These are the activations of a small neural network, seen along a few directions. Each row is one input.
Each table varies a few parts of the input and shows all the possible inputs, shuffled.
A made-up example of a description, with smaller parts first: ring(5) and (point or (values(2) and line(4)) or ring(9)).
Shared parts are said once, and a part with two or three values counts as separate values.
(in the rows, 128 means zero)

Other details of the inputs vary at random and push rows far along two fixed directions, the same in every table; ignore that.

A family of inputs:
r1: [114 180 124 152 121 130 157 100 122 132 109 109 134 136 130]
r2: [125 182  98 157 130  95 158  90 113 156 119 130 132  96 107]
r3: [112 133 138 158  96 139 138 125 154 116  89 106 116 182 158]
r4: [116 173 105 167 122 101 147 104 127 141 111 116 127 123 117]
r5: [136 111 133  85 145 137 117 131 115 130 156 149 134 105 120]
r6: [139  74 139 135 122 130 102 158 147 106 120 122 116 155 144]
r7: [122 172 109 168 121 104 152 104 125 147 109 119 129 121 118]
r8: [119 168 102 161 122  98 147  99 126 140 112 120 128 119 117]
r9: [139 110 139  88 149 143 117 138 110 122 160 145 140 102 121]
r10: [122 130 131 126 118 134 133 121 134 127 117 125 125 143 139]
r11: [113 193 111 132 136 121 159  90 110 154 124 127 134 105 111]
r12: [130  90 152 115 119 151 110 151 145 106 124 124 123 166 153]
r13: [147  74 134 111 130 131  99 159 135 116 149 142 125 121 130]
r14: [126 166 104 165 118  98 154  95 125 144 108 122 127 119 121]
r15: [126 134 134 126 123 136 133 119 130 119 120 120 130 144 140]
r16: [138  82 141 138 115 136 104 163 150 109 125 122 121 155 144]
r17: [122 141 127 105 141 135 132 126 114 145 145 142 132 101 112]
r18: [115 193 116 132 139 125 157  96 109 148 125 123 139 107 111]
r19: [127  89 152 118 116 152 111 154 148 109 122 122 120 167 153]
r20: [140 105 122 116 144 119 112 141 120 131 144 139 125 104 114]
r21: [140  73 137 135 119 128 103 154 147 104 118 122 116 156 145]
r22: [148 117 123  45 180 132 116 128  77 145 203 177 151  34  86]
r23: [111 135 140 159  97 140 139 127 154 117  90 103 116 183 157]
r24: [130  95 155 118 122 153 111 152 143 103 125 118 126 167 153]
r25: [123 124 128 172 110 123 127 135 149 116  92 102 116 168 143]
r26: [111 168 125 144 120 132 150 111 129 140 108 116 127 139 129]
r27: [146 100 137  55 169 142 106 144  98 133 186 166 143  73 105]
r28: [122 171 104 166 116 107 151 103 127 144 110 117 126 119 119]
r29: [140  77 136 116 134 125  97 160 136 112 145 138 126 130 129]
r30: [124 167 101 163 114 103 152  97 127 142 109 119 126 118 120]
r31: [127  94 155 117 121 155 111 156 145 108 124 120 125 168 149]
r32: [144 123 129  50 183 139 115 138  79 147 202 172 152  39  83]
r33: [128  87 151 117 115 151 111 153 148 108 120 124 120 168 154]
r34: [127  85 149 121 109 147 113 148 150 107 118 124 119 168 156]
r35: [115 190  98 159 133  98 152  98 115 152 120 123 133 101 102]
r36: [143 103 127 118 139 118 115 140 122 133 148 144 130 105 118]
Description of these inputs: line(4) and (values(4) or line(5)).
Changing only the line(4) part turns r25 into r20. The same change can be made to r16. Which row results? -> r28
Start at r22 and move only the line(5) part, one step at a time. The first step leads to r15. Which rows follow, in order? -> r5, r10, r34

A family of inputs:
r37: [136 143 123 114 159 120 127 125 106 137 146 133 140  96 104]
r38: [145  60 137  76 142 134  88 156 129 105 163 154 129 121 133]
r39: [121 101 162 123 103 162 121 155 154 106 119 121 127 179 160]
r40: [118 144 124 150 123 118 128 123 138 113 116 107 129 148 130]
r41: [118 150 114 151 135 109 135 123 121 140 122 122 127 119 113]
r42: [126 131 111 119 135 109 133 114 118 143 133 145 124 100 113]
r43: [137 140 114 130 130 114 132 126 120 152 142 144 129  88 107]
r44: [131 138 115 131 134 109 135 122 114 145 146 144 135  91 109]
r45: [133  76 137 140 104 135 109 151 162 115 105 121 107 171 153]
r46: [134 137 121 103 143 129 138 107 106 138 137 139 129  95 117]
r47: [122 124 134 174  89 129 129 130 160  98  97  98 128 190 164]
r48: [133 145 123 111 154 134 131 124 101 134 145 132 135  92 106]
r49: [104 198 116 119 147 132 154 105 105 157 132 130 139  99 104]
r50: [ 99 218  98 222  96 102 174  86 147 149  59  83 111 163 130]
r51: [139 144 123 114 141 133 141 116 104 139 148 138 140  87 115]
r52: [159  61 152  85 146 143  94 167 122 111 170 152 140 114 130]
r53: [134  99 143 131 118 131 119 131 145 109 109 121 120 165 152]
r54: [116  94 157 112 105 159 117 143 153 112 112 119 116 185 162]
Describe the family of inputs behind these rows. -> values(3) and (point or line(5))
Changing only the values(3) part turns r51 into r46. The same change can be made to r52. Which row results? -> r53
Which other rows agree with r48 in the values(3) part? List them by row number. -> r37, r40, r41, r49, r50
Which other rows does r38 become when the values(3) part takes its other values? List them by row number. -> r40, r47
